These are the activations of a small network on made-up records, seen along a few directions, one row for each record.
After each row come some of the record's fields: H, Y, V, S.
A field that a record lacks is written none.
The largest differences between rows may come from other fields.
[  2.2  -4.8 -15.0  22.1 -28.8  31.0   1.3   3.9 -20.0 -16.0  -8.5  -2.9
 -20.9 -13.7  -2.3 -23.0  -0.1 -18.0]
<H:h1 Y:y3 V:v2 S:s3>
[ -9.7  -5.0  -2.9  25.9 -21.8  75.2  -3.2   2.6 -11.4   1.3  -8.8  -0.6
  18.1 -33.2  -3.7  -6.4  26.0  15.0]
<H:h3 Y:y2 V:v7 S:s1>
[  7.7  -3.9  21.6 -31.8  22.7  -5.2  10.7  11.6  26.6  28.6   1.4   0.7
  15.7   1.3  -1.2  31.2   1.4  38.9]
<H:h1 Y:y4 V:v8 S:s1>
[  6.9   7.9   9.2 -22.5  34.1 -65.9  -6.4  -3.2  30.5  -3.3   4.0  -3.1
 -17.5  37.0   0.1  15.2 -18.1  -5.0]
<H:h1 Y:y4 V:v5 S:s2>
[ -8.8  -4.0  16.4 -15.6   3.7  -0.7  -2.5   8.0   7.7  15.0  -1.8  -0.5
   8.2  -2.9  -1.6   8.1  -1.3  11.2]
<H:h2 Y:y4 V:v8 S:s1>
[ -2.0  -0.6   3.9 -10.7   5.6 -36.6  -4.9   0.4   6.3  -0.5  20.8  -0.8
 -10.9   8.5  -2.0  -3.8 -11.4  -8.8]
<H:none Y:y3 V:v8 S:none>
[ -4.6  12.4  16.0  -2.8   3.1 -45.6 -10.0  -5.5  14.1  -5.8  30.1   5.5
 -15.3  18.5   0.3  -4.8  -3.9  -3.1]
<H:none Y:y2 V:v8 S:none>
[ -3.3  -4.9 -23.0  40.3 -24.4  36.3  -1.1 -16.3 -24.8 -23.9  -6.6  -6.9
 -12.7   0.1  -3.0 -29.4  10.0 -22.8]
<H:h3 Y:y2 V:v6 S:s5>
[-0.4 12.3 -4.7 -4.5 -0.1 19.9  7.3 -1.8 -7.5  1.7 -4.8 -3.2 -5.3 -8.0
 -1.8  1.0 -0.1  3.0]
<H:none Y:y4 V:v5 S:s3>
[ -5.2  -4.6 -14.3  10.3 -23.9  56.4  -5.1  -3.8 -21.9  -5.8  -9.3  -1.7
   8.3 -21.8  -3.2 -15.9   8.6  -6.3]
<H:none Y:y3 V:v1 S:s3>
[ -7.5  -4.4  -5.5  30.3   1.7  12.9  -5.6  -9.3 -15.6 -14.8  -5.2   0.1
  -7.2   1.7  -2.0  -3.1  10.0 -11.6]
<H:h1 Y:y2 V:v6 S:s5>
[ -6.5  -4.2  18.4 -24.5  14.4  25.3   0.5  24.6  16.9  24.2  -1.4   1.0
  20.4 -17.4  -2.0  21.4   9.3  43.2]
<H:h1 Y:y4 V:v8 S:s1>
[  4.6  14.2   9.2 -15.0  15.2   1.5   4.7   0.1   5.6  15.2  -1.6  -1.7
  -0.6   3.0  -1.5  11.3  -2.8   3.2]
<H:h2 Y:y4 V:v5 S:s1>
[ -3.8  -4.1  -2.6  -8.4  -1.0 -13.6  -4.3   1.1   0.1   7.6  -2.6  -2.6
 -11.4  -1.0  -1.6  -0.7  -6.1   4.3]
<H:h2 Y:y4 V:v8 S:s4>
[ 12.2  15.9   1.7 -11.7   6.0  43.5   7.6   2.4   5.1  15.9  -4.2  -0.6
  12.1 -14.4  -2.5  14.1   6.0  10.6]
<H:h3 Y:y4 V:v5 S:s1>
[ -7.9  -3.9  23.8 -35.0  29.6  -6.9   4.6  21.1  17.0  23.2   4.7   1.5
  53.6  -3.9  -0.8  40.8   4.3  21.8]
<H:h3 Y:y3 V:v8 S:s5>
[  0.6  -4.0  17.0 -28.1  27.4  11.9   3.3   8.9  17.2  29.3  -0.1   0.6
  16.7  -0.5  -1.5  25.2   3.7  38.5]
<H:h1 Y:y4 V:v8 S:s1>
[  3.4  -4.0   0.8 -14.6   6.7 -18.9  -3.7   2.0   6.4  10.2  -0.7  -2.7
  -4.6  -2.5  -1.3   6.1  -5.5  16.5]
<H:none Y:y4 V:v8 S:s4>
[  3.0  27.9  -1.7   3.7  -7.6 -52.8 -12.4 -15.1  16.0 -19.8   0.2   4.3
 -37.4  33.3  -1.2 -19.5 -18.7 -24.0]
<H:none Y:y3 V:v4 S:s5>
[  7.1  -3.7   3.1  -9.8  -5.8 -21.8  -6.8  -3.4   6.2   3.9  -2.1  -2.1
 -11.9  -4.6  -1.4   2.0  -7.2   9.3]
<H:h2 Y:y4 V:v8 S:s4>
[ -2.3  -3.3  21.9 -36.1  41.8 -50.0  10.0  14.6  31.0  21.1   8.0   0.1
  32.7  34.1   0.1  26.4  -8.0  12.6]
<H:h3 Y:y3 V:v8 S:s5>
[ 13.0  -4.5  -8.1  -0.4  -9.0  23.8   2.7  -5.4 -13.9   2.9  -5.9   1.0
   2.5 -10.1  -2.3  -5.6   0.6  -5.4]
<H:none Y:y3 V:v1 S:s3>
[ -1.0  -3.6  -0.5 -11.8  11.3 -35.7  -2.8   2.1  15.5  -1.1   1.0  -2.3
 -16.5  10.2  -1.0  -1.5 -11.6  -5.2]
<H:h3 Y:y4 V:v8 S:s2>
[-11.0  -4.6  -0.8  25.9 -16.1  76.4   3.0   7.5  -9.5   6.6  -5.7   0.1
  28.4 -28.6  -3.7  -0.9  31.3  17.4]
<H:h3 Y:y2 V:v7 S:s1>
[ -1.3   6.0  22.7 -16.4  11.5   8.6   7.3   8.0   1.0  19.2  28.6   0.5
  18.6 -14.8  16.6  19.5  13.5  21.3]
<H:none Y:y2 V:v8 S:none>
[ -0.5  -3.8   7.3 -22.2  25.0 -13.8  -3.6   4.7   5.4   8.3   0.0  27.1
  20.3   5.4  -0.9  23.7  -1.2  11.0]
<H:h1 Y:y3 V:v1 S:s4>
[ -6.5  -4.0  20.4 -31.2  27.7  12.4   2.1  28.2  23.2  30.6   0.4   1.9
  23.0 -11.8  -1.4  29.0   8.4  46.0]
<H:h1 Y:y4 V:v8 S:s1>
[ -6.6   4.0  20.9 -28.9  23.0  -4.0   6.5  13.5   7.4  25.9  23.7   3.0
  36.1  -7.0  17.2  22.8   3.9  19.0]
<H:none Y:y5 V:v8 S:none>
[  0.2  11.3  13.7 -13.3   6.1 -39.0  -6.4  -4.0   8.2   7.7  20.3   9.9
 -10.1  11.9  -0.3  -0.6 -10.3  -4.7]
<H:none Y:y5 V:v8 S:none>
[ -4.5  22.9  -2.4   1.7  -4.9 -54.8 -13.6  -9.0  17.1 -21.6   1.9  22.1
 -27.9  33.5  -1.1 -15.2 -17.0 -20.4]
<H:h1 Y:y3 V:v4 S:s4>
[  2.2  -4.0  -6.0  -3.3 -11.8  22.3   3.1  -2.6  -1.1   2.7  -5.2   2.2
  16.0  -6.7  -2.2  -5.5   2.3  -3.4]
<H:h3 Y:y3 V:v1 S:s3>
[  4.5  -4.5 -10.2  22.9 -25.5  19.1 -10.7  -7.0 -14.3 -15.9  -7.7   4.2
 -15.0 -11.8  -2.5 -16.6  -1.2 -16.1]
<H:h1 Y:y3 V:v2 S:s4>
[  1.0  -4.5  -6.3   7.7 -15.7  21.2   1.2  -4.1 -13.0   4.5  -4.5  -3.1
  15.5 -18.9  -2.1  -1.9   7.1  -1.8]
<H:h2 Y:y2 V:v3 S:s3>
[ -1.8  -4.8 -24.1  42.8 -31.7  11.9   1.2  -8.5 -25.4 -31.9  -7.9  -8.3
 -37.0   0.5  -2.8 -37.7   0.2 -31.0]
<H:h2 Y:y2 V:v6 S:s2>
[  1.7  -4.2 -10.5   9.4  -3.2 -27.8  -2.5 -11.3  -5.2 -15.6  -0.3  -5.7
 -28.0  11.7  -1.6 -12.9  -7.1 -12.6]
<H:h2 Y:y2 V:v3 S:s2>
[  4.3   3.5  16.2 -17.5  10.6 -34.4   4.4   2.7  12.7  11.6  19.8   2.2
  -7.7   2.2  32.9   3.0  -8.6  -0.6]
<H:none Y:y3 V:v8 S:none>
[ -8.1  -4.0  19.7 -28.5  22.3  -4.6   2.9  16.3  13.3  22.6   2.6   0.4
  42.7  -8.0  -1.0  29.5   3.3  16.2]
<H:h3 Y:y3 V:v8 S:s5>
[  1.3   5.3   4.8  -4.3   5.3  27.0   0.4   2.9   1.4   5.8  23.4   0.7
  10.2 -20.9  39.1   3.2  14.2  23.7]
<H:none Y:y2 V:v8 S:none>
[ -2.8  -4.4 -12.5  13.0 -10.7  10.5  -5.2  -5.9 -13.5 -13.0  -5.5  -5.5
 -15.4  -8.6  -2.0 -14.4  -3.3 -15.6]
<H:h3 Y:y3 V:v2 S:s5>
[ -2.6  -4.6  -8.9  26.8 -13.2  16.2  -1.9   7.5  -8.1  -6.6  -5.4  -2.6
 -13.9   2.0  -2.2 -13.0  12.3   6.1]
<H:h1 Y:y2 V:v7 S:s4>
[ 11.0  13.3  -0.6 -11.8   5.8  25.5  11.1   5.1   7.3  10.2  -2.8  -0.9
   8.6 -11.9  -2.1   9.2   2.5   8.0]
<H:h3 Y:y4 V:v5 S:s1>
[ -8.9  -3.7   0.6 -10.6   2.5 -24.4  -6.0  18.8  17.7  -3.0  -0.8  -2.1
 -14.2   8.7  -1.3  -3.4  -9.0  -6.2]
<H:h3 Y:y4 V:v8 S:s2>

Which values does each new row have?
[ -2.7  -4.6 -18.3  42.0  -7.3  15.2   0.4 -14.6 -20.9 -24.4  -4.0  -2.1
 -15.1  13.9  -2.1 -24.2   6.5 -21.9]
<H:h1 Y:y2 V:v6 S:s5>
[ -6.6  -4.1  -5.0  23.8 -24.1 -26.7 -15.5 -15.5  -5.0 -29.7  -5.4  -7.8
 -40.0  10.4  -1.9 -30.2 -15.2 -29.4]
<H:h2 Y:y3 V:v2 S:s2>
[ -4.1  -3.7  12.3 -27.2  23.9 -10.3   5.3  13.0  12.1  19.3   2.1  -0.3
  34.5   2.7  -0.9  24.2  -0.2  12.0]
<H:h3 Y:y3 V:v8 S:s5>
[  6.1  -3.9  22.7 -34.6  28.0   5.2   6.6  12.7  21.9  32.9   1.2   1.7
  23.9  -6.4  -1.2  38.4   4.3  48.4]
<H:h1 Y:y4 V:v8 S:s1>
[  0.4  -3.7  -1.0 -12.6  14.3 -35.7   2.9   1.8  14.6  -0.3   1.4  -2.4
 -16.0  11.5  -1.0   0.5 -11.5  -6.4]
<H:h3 Y:y4 V:v8 S:s2>
[ -5.6  -3.3  20.0 -36.7  38.7 -33.7   7.5  19.8  19.6  25.9   5.8   0.7
  37.0  12.5   0.0  34.9  -3.1  16.6]
<H:h3 Y:y3 V:v8 S:s5>
[ -4.4  -3.4 -17.6  24.6 -14.7 -22.9 -13.0 -18.7 -14.0 -28.5  -5.0  -7.7
 -40.7  10.9  -1.8 -32.2 -15.0 -30.2]
<H:h2 Y:y3 V:v2 S:s2>
[ -4.0  -4.6 -21.2  38.4 -28.0  -4.6  -7.9 -21.6 -22.3 -35.3  -8.0  -8.5
 -40.9   3.2  -2.3 -34.2  -8.2 -30.8]
<H:h2 Y:y2 V:v6 S:s2>
[  0.2  -3.3  21.5 -36.5  36.7 -45.7   6.1   8.5  26.8  24.3   6.5   0.3
  33.3  22.7   0.0  33.7  -6.9  13.6]
<H:h3 Y:y3 V:v8 S:s5>
[  7.2  18.0  -4.4  -2.8   2.1 -51.1  -9.2 -11.1   6.9 -15.6   2.2  21.4
 -25.6  22.6  -0.7  -6.6 -16.7 -14.6]
<H:h1 Y:y3 V:v4 S:s4>
[ -2.5  -3.7  -1.9 -11.5   6.7 -32.9   5.1   9.9  12.6  -0.5   0.7  -2.5
 -15.8  12.3  -1.0  -0.8 -10.9  -6.4]
<H:h3 Y:y4 V:v8 S:s2>
[ -7.0  -4.4  -4.4  28.0   5.7  17.6  -2.8  -6.9 -15.0 -10.3  -4.8   0.9
  -3.0  -2.0  -1.9   1.7  14.1  -8.1]
<H:h1 Y:y2 V:v6 S:s5>
[ -6.9  -4.8  -4.6  18.5 -13.3  77.7  15.6  16.9 -17.1  12.5  -6.5   0.7
  33.0 -34.5  -3.2   4.5  26.6  19.3]
<H:h3 Y:y2 V:v7 S:s1>
[  0.4  -3.6   6.7 -18.0  18.6 -50.8  -3.5  -1.1  25.1  -0.6   2.3  -1.7
 -15.2  12.6  -0.6   6.7 -13.6   0.8]
<H:h3 Y:y4 V:v8 S:s2>
[  1.7  -4.0  11.3 -26.9  26.9  20.0   6.5  14.6   8.4  27.5  -1.0   1.0
  20.3 -12.0  -1.5  25.2   6.1  44.1]
<H:h1 Y:y4 V:v8 S:s1>
[  8.9  -3.7  28.4 -42.1  41.0  -7.5  10.4  15.1  28.6  37.3   3.4   2.4
  26.6   7.3  -0.9  46.2   2.7  53.3]
<H:h1 Y:y4 V:v8 S:s1>
[ -2.3  -4.1  -2.7  -9.6   1.5 -17.8  -4.2   0.9   5.4   4.3  -1.4  -3.7
 -10.9  11.6  -1.6  -4.2  -7.5   8.7]
<H:none Y:y4 V:v8 S:s4>
[  0.8  -4.7 -20.4  33.2 -21.0  16.9   4.8 -13.7 -22.0 -22.3  -6.1  -6.5
 -16.8  -1.9  -2.3 -24.9   5.4 -22.2]
<H:h3 Y:y2 V:v6 S:s5>
[ -0.8  -4.2  -5.6  -5.3  -8.1  56.9   5.7   1.4 -12.2  13.9  -6.8   1.5
  33.2 -24.3  -2.6   3.1  11.6   5.4]
<H:h3 Y:y3 V:v1 S:s3>
[ -2.5   6.7  14.7  -6.9  -5.0  10.4   0.2   0.9  -0.5   6.5  18.2  -2.0
  14.5 -19.7  34.0   4.1   8.3  13.8]
<H:none Y:y2 V:v8 S:none>
[  5.0  -4.0  -0.3  -8.0  -6.5 -21.8  -1.9   5.8   5.2   3.7  -2.4  -2.4
 -14.1  -0.9  -1.4  -4.5  -7.8   2.1]
<H:h2 Y:y4 V:v8 S:s4>
